These are the activations of a small neural network, seen along a few directions. Each row is one input.
In each table, some parts of the input vary, and every possible input appears once, in random order.
Descriptions start from the smaller parts, as in this example, which fits no table here: one of 8 places around a ring, together with either a single point or one of 9 places along a line or (one of 3 separate values, together with one of 4 places along a line).
Shared parts are said once, and a part with two or three values counts as separate values.

Other details of the inputs shift rows strongly along two fixed directions, in all tables alike. That doesn't count.
To show where, the next rows are all for the same input, with only those details redrawn:
[ -5   4 -18   6  -2  -3   3   1  18   1   6]
[ -5   4 -16   5  -1  -3   2   1  17   2   6]
[ -4   3 -19   7  -2  -3   4  -1  17   0   5]
[  3  -2  12  -6  14 -20   5  -9 -36   6 -18]
[-44  64  78 -80  24  -9 -81  95  40 115  14]
[ -4   3 -18   7  -2  -3   4   0  16   1   5]
[ -5   5 -16   6  -2  -3   2   2  18   2   6]
[ -4   4 -18   7  -1  -3   4   0  16   1   6]

A family of inputs:
x1: [  4  -8  19  -4  22 -17  -5 -11 -32   2 -21]
x2: [ -4  -1 -17   7   2   6   6  -1  17   3   1]
x3: [ -4   3 -17   4  -2   7   1  -6  16   6   1]
x4: [  5  -2  13 -11  12 -16   3  -6 -38   9 -23]
x5: [  7  -8  18  -9  19 -11  -5  -9 -34   4 -27]
x6: [ -2  -5  -4   6 -12  11   4   3  13  -9  17]
x7: [ 2  1  4  8 -7 19 -7 18 15 -6  5]
x8: [  2  -4  -7  -2 -12  10   0  -5  16   2  11]
x9: [ -5   1 -12   8   3   0  -8  -6  20  -3   5]
x10: [ -5   4 -17   6  -2  -3   3   1  17   1   6]
x11: [  0  -4  -8   7 -17   4   6   4  10 -13  19]
x12: [ 12  -3  35 -12   9   2  10  -2 -48  -5 -21]
x13: [  7  -6  16  -8  16 -13  -8 -14 -34   4 -25]
x14: [  5  -6  13  -8  16  -9   6 -12 -38   9 -25]
x15: [  2  -5  14  -4  18 -13   6 -12 -33   7 -19]
x16: [ -2   5 -21   4  -7   0   1  -4  15   2   2]
x17: [  1   2  -6  10 -11  21   6  13  14  -5   7]
x18: [ -2  -6 -15   9   5   4  -3  -1  19  -5  -1]
x19: [  4  -3  13  -9  14 -18   5  -4 -37   8 -21]
x20: [ -1  -8 -11  15 -13   9   8  -1   9 -12  20]
x21: [ -1  -7   0  10  -9   6  -8   6  13 -11  18]
x22: [ 16 -10  32  -6   8   1   5  -5 -43 -18 -22]
x23: [ 10  -6  34 -13   7   0  10  -6 -44  -9 -14]
x24: [  0  -9  -1   8 -10   9  -5   4  16 -17  15]
x25: [ 13  -5  20   0   1  -4  12   0 -47  -8 -18]
x26: [ -4   7 -20   6  -7  -2   1  -7  16   1   6]
x27: [  1  -6 -12  13 -17   1   8   1   7 -15  21]
x28: [  3   2  -2  -1 -13  12   7   6  11 -16  14]
x29: [  3  -3   3   1  -9  19  -2   7  21 -21  13]
x30: [ -7   4 -17   8  -1   4   3  -8  18   2   7]
x31: [ 15 -10  18 -12  -1 -15   5 -16 -43  -1 -13]
x32: [ -5   5 -16   6  -2   5   1  -9  17   5   4]
x33: [ -5   7 -18   6  -4  -4   2  -5  15   0   7]
x34: [ -3   1 -14   8   0   2  -9  -8  20  -3   3]
x35: [  5  -8  -4  -1 -11   9  -9  -4  21  -7  10]
x36: [  4   6   3  -2 -12  14   6  14   8  -9   7]
What do these inputs look like to the network?
> one of 3 separate values, together with either a single point or one of 5 places along a line or one of 6 places around a ring
Change only the choice among 3 separate values in x12. List by row number the other rows that result.
> x22, x36
List by row number the other rows that have the choice among 3 separate values in common with x3.
> x2, x6, x8, x12, x14, x15, x17, x20, x23, x30, x32
Change only the place on the line of 5 in x28. List by row number the other rows that result.
> x11, x25, x27, x36
List by row number the other rows that have the choice among 3 separate values in common with x7.
> x1, x5, x9, x13, x18, x21, x22, x24, x29, x34, x35

A family of inputs:
x37: [  2 -10   5   0  10   5 -11  -5  -8   5 -22]
x38: [ -4  -6  17  -6  18  -9 -14  -8  -6  -7  -2]
x39: [ -5   9 -24  -4 -14  11 -23   9  73   1  20]
x40: [  4  -5  14  -4 -10   9   2  12 -18   0  -5]
x41: [  5 -12  22 -10  -9   3   2  -3 -19  -9  16]
x42: [  5   1   9 -10  10   2  -7  -9  -2  -1 -21]
x43: [  6  -3   9 -10  16  14  -2  -8  -7   6 -21]
x44: [  7  -4  15  -3  -3  16  12  14 -17   1  -6]
x45: [  3   0  16   3  -4   5   0  18 -20  -1  -5]
x46: [-16  17 -40  18  -7  16   8  22  57  19  19]
x47: [  8   5  18 -13  -8  -9  -3  10 -17 -10   3]
x48: [ -6  -9  15   4  19 -10 -15  -3  -7  -8   0]
x49: [  2 -16  23  -3  -7   1   0   4 -18  -5  13]
x50: [  7   4  19 -12 -10   5   8   6 -14  -6  -6]
x51: [  6   0  16   4   1  12  11  18 -19   0  -7]
x52: [-15  12 -42  11 -11  20  10  15  56  19  18]
x53: [-10   5   5  -6  10 -23   2  -9 -15   6   6]
x54: [  0  12  -1 -11   9  -6  20  -6 -12  15 -14]
x55: [ 10  -9   7 -14   4  -6 -17 -14  -7   2 -12]
x56: [ -9  -9   6  -4   6 -19   0  -9 -16  17   6]
x57: [ 11   2  21 -19 -13  -8  -2   6 -12  -4   2]
x58: [  27  -62 -111  102  -21  -12   92 -101  -20 -119    7]
x59: [-20  25 -38   6 -12   8   0  16  58   9  21]
x60: [ -5  11  -8  13 -34  39  -8   6  44   1  39]
x61: [  1 -15  16  -9  11  -2 -15 -17  -7   0   0]
x62: [-13  14 -40  13 -16  -4 -10  18  57  16  27]
x63: [ -2   2  10   1  23   5  -3   7  -7   0 -21]
x64: [  1  -4  24  -5  -3  -4   3   4 -19 -16  12]
x65: [-15  22 -42   3 -17  -4  -7  12  62   7  30]
x66: [ -3   7  -6   0   5 -30  -1   0 -16   7  -5]
x67: [  1  -9  19 -11  12  -7 -12 -13  -2  -3  -1]
x68: [  5  -8  24  -9  -9  -3   7  -2 -14 -13  12]
x69: [ 10   4  20 -11  -3  12  19   7 -16  -5  -8]
x70: [ -7  -2   8 -14   5 -16  -2 -12 -14  17   9]
x71: [  2   5  10  -6  22   7   0  -1  -6  -3 -22]
x72: [  8 -14   6  -5   6  -9 -17  -8  -8   3 -15]
x73: [  1 -10  24   3  -2  -3  -2  10 -20  -6  13]
x74: [ -2   0   6   5  17  -2 -11   2  -9  -5 -20]
x75: [-13  18 -14  10 -21  26  -7  38  52  -4  28]
x76: [ 10  -8  15  -9 -13  -3  -5  10 -17  -1   2]
x77: [-14   9 -38   3 -20  -1 -10  14  57  20  27]
x78: [  8  -9   5   5  10 -13 -17  -4  -8   0 -15]
x79: [-22   8 -28  16  -9   0  -8  15  56  15  38]
x80: [ -1  -5  25   1   0  -5   0  11 -20 -12  13]
x81: [  2  -7  11  -5  18  11  -5   2  -6  12 -23]
x82: [ -2  12   0 -13   3 -13   8  -7 -12  15 -12]
x83: [ 10   0  16 -11  -4  18  14   6 -21  -2  -5]
x84: [ -8  11 -31   4 -11  10 -22  12  72  -7  23]
x85: [  7  -6  17   3   5  11 -14 -30 -18   5 -11]
x86: [  7   3  18  -4  -5 -10  -6  16 -20  -9   3]
x87: [ 12  -3  16 -18 -14  -1  -5   4 -18  -2   4]
x88: [ -4   5  -6   7   8 -15   4   1 -19  16 -14]
x89: [ -1   6   5   1  -2  -3   0 -27 -24  19  -1]
x90: [  3   7  18  -7  -4   4   5  11 -19 -10  -5]
x91: [  1  -6   5   8  15   0 -12   0 -10   2 -22]
x92: [ -7  13  -1   1  16 -10  13   8 -15  15 -12]
x93: [  7  -1  14 -11 -11  12   3   5 -19  -3  -3]
x94: [ -4   1  -6  -3   3 -11   4  -3 -17  20 -13]
x95: [  0   3   6  -4  15   0  -9  -4  -5  -6 -19]
x96: [-11  14 -40  -3 -23   3  -9   7  59  16  30]
x97: [ -6   0   5 -10   4 -21   6 -15 -11   9   6]
x98: [  1  -4  10   5  22   7  -4   5  -7   7 -23]
x99: [  6   8  19  -7   3  11  15  12 -20  -8  -7]
x100: [  32  -69  -81   91  -10    2   62  -91  -15 -107   -3]
x101: [ -4  14  -5  -4  13  -7  18  -2 -14  10 -13]
x102: [  2   6  19   0   4  10  11  20 -19  -5  -6]
x103: [  2   8  -2 -16  -2 -26   2 -10  -9  13  -5]
x104: [ 11  -4  14   0  -8  -7  -6  13 -20  -4   2]
x105: [ -2 -19  17  -2  13  -5 -16 -10  -8   4  -2]
x106: [ -2   7  -3 -13   2  -8   3  -8 -16  19 -11]
x107: [ -9   8 -32  14  -9   9 -24  17  68  -7  22]
x108: [-23  24 -36  12  -9   6  -5  24  57  14  22]
x109: [ -1   9  -2 -13   8   0  13  -4 -14  22 -11]
x110: [  5  -5   6  -9   8   7 -11 -12  -8   2 -20]
x111: [  7   2  14 -11  18   8   2  -6  -5   2 -24]
The inputs of x103 and x57 match in every part but one. If x56 is changed in the same way as x103 into x57, which row does it become?
> x49
The inputs of x38 and x53 match in every part but one. If x67 is changed in the same way as x38 into x53, which row does it become?
> x97
What do these inputs look like to the network?
> one of 3 separate values, together with either a single point or (one of 4 places along a line, together with one of 6 places around a ring)
Start at x58 and move only the place on the line of 4, one step at a time. The first step leads to x66. Which rows follow, in order?
> x108, x92
Change only the choice among 3 separate values in x79. List by row number the other rows that result.
> x73, x100
Change only the choice among 3 separate values in x75. List by row number the other rows that result.
> x74, x108

A family of inputs:
x112: [ -4  -5   4  -5   4 -12   3  -6  -6   5   8]
x113: [-23  29 -58  21 -39  41  -7  39 116  12  53]
x114: [ -2   1   1  -1  10 -14  -4   7   2  -3  -3]
x115: [-3 15  2 -1 -1  0  8  7 -8 10  0]
x116: [ 6  3  2 -7 -6 -1 -9 -6 -1  5 -8]
x117: [  5  -7  21  -2   6  21   0   4  -8 -10  -7]
x118: [-2 -5  2  2 10  9 -7  0 -1 10 -8]
x119: [  0  -4  -1   2   5 -12  -6   9   2  -1  -4]
x120: [ -4   5   2   1   8 -13  -6   4  -2  -6  -1]
x121: [-3  2  4  5 12  7 -4 -7 -1  5 -7]
x122: [  4   3  -3 -14   3  -7  -2  -6   3   3  -8]
x123: [ -3  -8   5  -2  -4  -5  -4  -3 -10   9   9]
x124: [-1  5  4  5  4 -9 -9  3 -5 -5 -1]
x125: [ -1  -6   3   0  14   3  -3  -1   1  10 -11]
x126: [-6 13 -3 -3  1 -5 13  3 -7  5 -2]
x127: [  1  -1   3   8   0  -6 -11   5  -4  -5  -4]
x128: [  0   4  -6   1  -4   2  10   8 -11   9  -3]
x129: [-8  1  4 -4  1 -9 -1 -7 -3  4 12]
x130: [-3 -4  8  0 -6 -4 -7 -4 -6  8  9]
x131: [-5  0  4 -4 18  2 -3  0  7 10 -8]
x132: [ 0  4 -4 -2 -1 -4 13  8 -8  9 -6]
x133: [ -1  -4   2   8   7  10  -6  -6   0   4 -10]
x134: [  6  -1  -2 -12  -1  -6  -5  -3   2   6  -9]
x135: [ -2  -8   4  -3   0 -10   0  -3  -7   8   7]
x136: [  0  -4   0   5   1  -7 -10   9  -3  -2  -3]
x137: [-8  4  5 -3 16  3 -5 -3  4  7 -6]
x138: [  5  -3  20  -1  -4   7  -6  17  -4 -17   2]
x139: [ 32 -37 -61  60 -30  23  74 -49 -16 -89   3]
x140: [  4  -9  20  -5 -11   8   1   5  -6  -9  17]
x141: [-4  8 -3 -5  3 -6 14  7 -5  8 -4]
x142: [ 14  -4  12 -11 -11  13   1   0  -3 -17  -1]
x143: [  0   7  -1 -13   2  -6  -4  -9   2   1  -6]
x144: [-4  1 10 -2 -1 -7 -4 -7 -9  7 11]
x145: [  4   8   4 -10  -1  -3  -7  -8  -3   5  -5]
x146: [ 5 -2 -3 -8 -5 -1 -7 -4 -2  6 -7]
The inputs of x128 and x136 match in every part but one. If x139 is changed in the same way as x128 into x136, which row does it become?
> x138
What do these inputs look like to the network?
> one of 5 separate values, together with either a single point or one of 6 places around a ring
Change only the choice among 5 separate values in x124. List by row number the other rows that result.
> x115, x121, x144, x145
Change only the place on the ring of 6 in x131. List by row number the other rows that result.
> x118, x121, x125, x133, x137
